A small network was shown many inputs. Here are its activations along a few directions, one row for each input.
Each table varies a few parts of the input and shows all the possible inputs, shuffled.
A made-up example of a description, with smaller parts first: one of 4 places along a line, together with either a single point or one of 11 places along a line or (one of 3 separate values, together with one of 5 places around a ring).
Shared parts are said once, and a part with two or three values counts as separate values.

Other details of the inputs vary at random and push rows far along two fixed directions, the same in every table; ignore that.

Rows:
R1: 21 -40 2 52 -28 18 23 19 16 -94 -46 0 -14 -19
R2: -23 1 -63 -21 3 -39 47 -18 2 57 33 37 6 -11
R3: 39 -47 9 47 -36 3 20 43 26 -59 -20 1 -20 -16
R4: -23 13 -53 -20 9 -47 49 -6 1 63 19 45 8 -2
R5: 0 21 73 -37 25 25 -85 1 -22 36 14 -51 3 24
R6: 35 -46 14 55 -37 11 28 45 37 -59 -33 -5 -22 -18
R7: -38 -23 -61 -7 -13 -18 26 -1 9 66 36 40 11 4
R8: 66 -23 14 50 -18 5 62 37 23 -97 -49 -1 -28 -31
R9: -44 -6 -48 -17 -22 -22 22 6 23 72 8 41 19 13
R10: 29 -44 0 58 -33 2 23 23 11 -116 -39 1 -8 -28
R11: -3 18 65 -38 37 38 -89 -29 -47 13 27 -35 13 30
R12: 23 50 57 -31 33 13 -58 -18 -34 4 6 -49 -8 18
R13: -46 -4 -60 -19 -20 -12 19 -15 11 57 1 46 32 10
R14: -22 3 -61 -23 5 -38 51 -13 -1 58 34 37 5 -13
R15: -28 -5 -68 -15 -1 -40 36 -31 8 52 30 35 9 -8
R16: 32 45 70 -12 26 23 -22 3 -28 -11 0 -47 -20 1
R17: -30 21 -68 -12 -8 -39 31 -21 14 61 5 34 17 7
R18: -5 14 66 -37 42 20 -87 -5 -31 50 38 -42 5 29
R19: 5 17 63 -17 16 51 -71 -19 -26 -12 -2 -40 -3 12
R20: -32 1 -63 -10 4 -30 47 -28 15 59 25 28 10 -2
R21: 27 56 70 -35 37 15 -44 0 -45 5 5 -51 -11 13
R22: 71 -25 8 40 -20 -6 60 44 12 -98 -41 8 -31 -39
R23: 65 -26 11 52 -21 4 59 33 26 -101 -51 -2 -28 -30
R24: -57 -20 -68 -5 -11 -23 26 -28 -4 45 27 42 24 -4
R25: 6 0 54 -25 31 27 -74 -5 -32 29 41 -49 -4 11
R26: 51 8 18 27 -15 -1 8 17 10 -68 -48 -13 -17 -7
R27: -61 -14 -71 -9 -8 -29 25 -21 0 40 34 34 23 0
R28: -33 23 -58 -8 -6 -30 46 -19 16 68 13 29 8 0
R29: 31 -32 4 28 -39 16 22 40 25 -69 -60 20 -6 -2
R30: 61 -4 2 46 -34 -11 51 40 21 -87 -69 6 -22 -20
R31: -23 11 -56 -18 8 -47 44 -12 4 62 18 45 9 0
R32: 62 -3 4 45 -33 -11 58 45 18 -84 -69 6 -23 -21
R33: 37 -32 13 45 -57 -3 30 55 46 -62 -54 8 -13 -9
R34: -19 32 66 -34 48 23 -101 -34 -48 4 40 -47 22 23
R35: 17 41 62 -41 52 6 -66 -26 -41 18 29 -39 -7 17
R36: 39 -49 1 37 -26 20 20 30 7 -74 -30 11 -15 -10
R37: -49 -11 -48 -2 -19 -19 26 4 29 84 9 30 13 -1
R38: 4 1 52 -13 24 46 -60 -20 -33 -12 11 -42 -4 14
R39: -13 27 72 -38 44 33 -101 -35 -50 7 33 -43 15 24
R40: -27 5 -62 -12 4 -46 32 -24 11 57 17 44 15 3
R41: -26 7 -60 -14 5 -46 35 -22 9 58 17 44 12 2
R42: -5 35 72 -37 32 41 -100 -24 -38 -8 12 -51 16 19
R43: 67 -13 15 40 -15 -16 57 49 12 -87 -53 16 -26 -27
R44: 34 27 65 -18 41 25 -20 -2 -29 -16 17 -46 -15 -2
R45: 36 -48 -6 45 -36 16 26 19 5 -85 -39 12 -9 -18
R46: 67 -32 3 44 -26 -7 45 27 19 -104 -44 4 -30 -33
R47: 25 21 53 -17 36 21 -34 -19 -22 -13 16 -47 -14 4
R48: -51 -6 -41 -3 -28 -22 27 4 34 83 17 29 10 2
R49: 2 14 65 -16 14 38 -62 2 -10 9 8 -39 -13 14
R50: -46 -20 -57 -2 -10 -11 31 -1 19 73 28 33 11 5
R51: -9 33 64 -15 31 42 -87 -18 -28 -23 12 -59 7 10
R52: 24 40 58 -13 26 24 -48 -18 -19 -10 4 -51 -15 9
R53: 8 -2 57 -18 31 51 -60 -6 -30 -7 17 -43 -9 19
R54: 27 -21 -4 44 -39 5 17 39 31 -107 -62 8 3 -14
R55: -43 -25 -56 0 -8 -16 31 2 21 81 25 26 14 0
R56: -68 6 -68 -7 -11 -17 21 -13 20 48 14 34 24 4
R57: 59 -30 4 55 -24 2 45 20 31 -102 -52 -5 -25 -25
R58: 34 -41 6 33 -27 14 18 36 15 -68 -43 24 -7 -1
R59: -67 -11 -68 -1 -3 -20 26 -21 8 42 26 25 24 1
R60: -2 -2 -29 -12 6 -23 17 -21 -2 17 20 11 -3 -10
R61: 28 43 65 -14 27 24 -39 -10 -24 -9 2 -51 -18 6
R62: 21 -40 -3 55 -29 11 29 31 24 -108 -49 -4 -14 -19
R63: -8 19 71 -39 36 17 -86 -6 -26 51 47 -42 3 35
R64: -51 -9 -54 -14 -16 -4 26 -7 17 68 6 44 14 7
R65: -36 19 -64 -5 -7 -29 37 -25 20 64 12 29 10 2
R66: -31 27 -52 -10 -4 -29 57 -10 9 72 14 31 7 -3
R67: -10 42 65 -35 38 34 -103 -22 -38 -10 23 -57 22 20
R68: -59 -5 -63 -8 -7 -31 19 -15 9 41 22 45 35 8
R69: -63 1 -63 -4 -14 -11 20 -23 15 53 7 41 24 -4
R70: -4 15 63 -37 37 25 -80 -5 -31 34 36 -33 3 32
Description of these inputs: one of 5 places around a ring, together with either one of 6 places along a line or one of 8 places along a line.
Question: The inputs of R46 and R28 match in every part but the place on the ring of 5. If R15 is changed in the same way as R46 into R28, which row does it become?
Answer: R65
Question: Change only the place on the ring of 5 in R53. List by row number the other rows that result.
Answer: R29, R36, R58, R64
Question: Change only the place on the line of 8 in R18. List by row number the other rows that result.
Answer: R11, R34, R39, R58, R63, R68, R70
Question: Change only the place on the line of 8 in R1. List by row number the other rows that result.
Answer: R6, R38, R50, R53, R55, R59, R62

Rows:
R71: 38 -2 20 19 -22 -3 -8 13 -6 -73 -48 3 0 -4
R72: 21 -30 31 29 -23 18 -21 30 4 -73 -33 2 6 -9
R73: 11 18 36 -24 24 23 -10 -8 -27 30 25 -37 -22 -4
R74: 42 15 22 17 -25 19 12 28 12 -46 -54 -3 -11 4
R75: -3 3 -57 23 -5 -31 57 -13 17 -14 -19 35 6 -19
R76: 10 -34 -56 11 -7 -33 59 16 0 -13 17 43 -9 -11
R77: 3 -6 42 -11 17 10 -40 8 0 53 20 -33 -19 15
R78: -14 12 43 -13 9 36 -40 13 -11 29 1 -19 5 23
R79: 13 9 30 -16 32 8 -30 -18 -41 -3 41 -31 -6 2
R80: 15 17 3 28 -21 14 -7 7 12 -78 -55 -17 -9 -8
R81: -51 -17 -39 -8 0 -1 -4 -34 6 61 44 16 15 6
R82: 33 -44 31 13 -15 14 -24 41 1 -74 -32 6 8 -5
R83: -41 -15 -29 -15 0 7 13 -13 6 92 28 16 0 12
R84: -23 17 -23 -30 9 -34 24 -4 2 98 46 2 -11 -9
R85: 22 46 43 -32 26 -10 -15 -5 -2 38 19 -23 -14 0
R86: -2 34 20 -14 9 7 -49 -22 -22 -9 -9 -18 8 11
R87: -37 -36 -50 31 -36 2 46 -9 41 -9 -4 18 4 -11
R88: -28 23 -37 -24 25 -35 18 -35 -17 52 30 30 18 5
R89: -7 -11 22 36 -28 32 -14 20 22 -80 -38 -16 -4 -8
R90: 3 -62 -56 13 -19 -14 32 17 21 -2 7 47 4 -6
R91: 28 -14 37 36 -21 7 -3 57 28 -28 -39 -10 -8 9
R92: -23 6 32 -6 5 26 -58 -8 -13 -6 8 -18 13 7
R93: -7 42 13 -13 39 12 -23 -35 -15 -9 2 -40 3 -4
R94: -20 40 -26 -31 -5 -32 7 0 17 90 13 17 18 27
R95: 4 14 25 -9 29 13 -26 -25 -31 -3 34 -41 -5 -4
R96: 8 -14 -46 4 1 -46 61 4 5 -15 -7 56 0 -4
R97: -19 -14 -59 28 -16 -13 68 -9 21 -12 -3 6 4 -24
R98: 3 -17 33 -10 17 26 -53 -17 -21 1 31 -23 0 9
R99: 13 13 32 -39 16 -8 -47 -8 -34 -9 -3 -5 13 21
R100: 9 9 -39 8 -14 -17 75 7 25 12 -23 37 -7 -19
Question: What is each input in this table made of?
Answer: one of 5 places around a ring, together with either one of 2 separate values or one of 4 places along a line
Question: The inputs of R90 and R99 match in every part but the place on the ring of 5. If R83 is changed in the same way as R90 into R99, which row does it become?
Answer: R74
Question: Change only the place on the line of 4 in R80. List by row number the other rows that result.
Answer: R71, R86, R99
Question: Change only the choice among 2 separate values in R83. List by row number the other rows that result.
Answer: R77
Question: Change only the place on the line of 4 in R87. List by row number the other rows that result.
Answer: R81, R90, R98

Rows:
R101: -11 -47 -19 44 -26 6 15 25 14 -40 -6 11 2 -14
R102: -42 43 -25 -18 8 -27 8 -19 11 74 31 1 16 5
R103: -65 -5 -39 -7 -7 9 -4 -7 10 41 17 10 24 15
R104: -61 -13 -43 -5 -13 8 -10 -10 0 43 30 5 17 4
R105: 9 57 79 -44 48 48 -64 -32 -56 17 22 -57 -10 20
R106: -63 4 -69 -15 -8 -13 33 -20 29 120 31 34 20 15
R107: 59 -45 34 40 -24 6 18 49 23 -67 -43 11 -30 -5
R108: 26 -40 -3 22 -27 -7 26 20 22 -10 -10 10 -18 -4
R109: -6 29 30 -17 20 17 -50 -37 -23 -13 -3 -31 3 15
R110: 1 32 67 -37 69 28 -98 -48 -49 0 52 -66 -3 11
R111: -13 -24 21 0 2 9 -31 11 -12 -10 14 11 15 9
R112: 36 19 71 7 27 0 -34 10 -7 -41 7 -59 -20 -10
R113: -32 25 -24 -64 40 -9 0 -41 -34 94 67 3 9 11
R114: 39 -13 3 33 -16 16 53 16 11 -65 -35 -6 -28 -35
R115: 39 -18 -5 43 -29 -3 25 14 16 -95 -67 15 -3 -13
R116: 32 -6 -23 6 -13 -6 51 20 -9 -23 -28 30 -8 -9
R117: 6 8 53 -12 19 37 -56 -15 -15 30 21 -58 -13 10
R118: -31 32 -28 -36 19 -6 19 -22 -28 76 19 23 13 14
R119: 61 -17 17 37 -24 -25 29 34 24 -83 -32 -11 -26 -20
R120: 50 30 67 -12 15 -2 -51 20 -22 -42 -16 -38 -15 5
R121: -59 23 -42 -23 14 -13 -2 -50 -3 58 30 13 17 10
R122: 3 -10 -22 23 -13 0 14 -16 10 -44 -12 2 -10 -20
R123: 10 14 -16 29 -29 -23 37 20 33 -22 -35 12 -1 -13
R124: 50 -33 58 38 -2 26 -13 28 7 -52 -22 -42 -32 -10
R125: -26 20 64 -42 28 40 -93 -12 -34 14 16 -37 23 28
R126: -24 -2 -71 17 -24 -15 94 -1 24 24 -11 50 -1 -18
R127: 55 -32 3 43 -12 -7 21 20 10 -104 -41 14 -6 -14
R128: 35 39 61 -5 12 5 -46 17 -13 -33 -21 -36 -8 4
R129: 47 -24 2 27 -6 -3 2 -1 4 -81 -16 -2 -10 -15
R130: -77 -14 -69 -33 -13 -28 10 -14 3 93 32 63 46 10
R131: -1 23 8 -1 2 -15 -2 -6 7 13 12 -28 -5 -11
R132: -21 -27 -24 27 -33 12 19 24 29 -40 -41 17 14 0
R133: -60 8 -69 -22 -10 -15 28 -17 28 117 21 41 24 17
R134: 21 -16 -7 19 -30 5 22 31 31 -10 -41 27 -7 -3
R135: 12 32 71 -43 63 35 -51 -25 -48 12 43 -61 -17 -1
R136: -10 2 67 -35 27 36 -98 -19 -46 7 53 -47 8 21
R137: 29 -14 -15 10 3 -6 55 24 -3 -29 -15 26 -9 -8
R138: -12 -16 -78 5 -22 -43 47 -12 12 11 -15 58 24 -6
R139: 4 -21 -28 -4 -25 -15 21 18 22 33 -13 45 -3 4
R140: -10 -2 -56 7 -11 -62 56 23 24 26 3 46 7 -2
Question: What is each input in this table made of?
Answer: one of 5 separate values, together with one of 8 places around a ring
Question: The inputs of R105 and R123 match in every part but the choice among 5 separate values. If R135 is changed in the same way as R105 into R123, which row does it become?
Answer: R112
Question: The inputs of R102 and R121 match in every part but the choice among 5 separate values. If R128 is changed in the same way as R102 into R121, which row does it become?
Answer: R115
Question: Change only the choice among 5 separate values in R122. List by row number the other rows that result.
Answer: R104, R114, R117, R131
Question: Start at R104 and move only the place on the ring of 8, one step at a time. The first step leads to R101. Which rows follow, in order?
Answer: R136, R111, R130, R125, R132, R103
Question: Change only the place on the ring of 8 in R124. List by row number the other rows that result.
Answer: R106, R107, R108, R117, R133, R134, R139
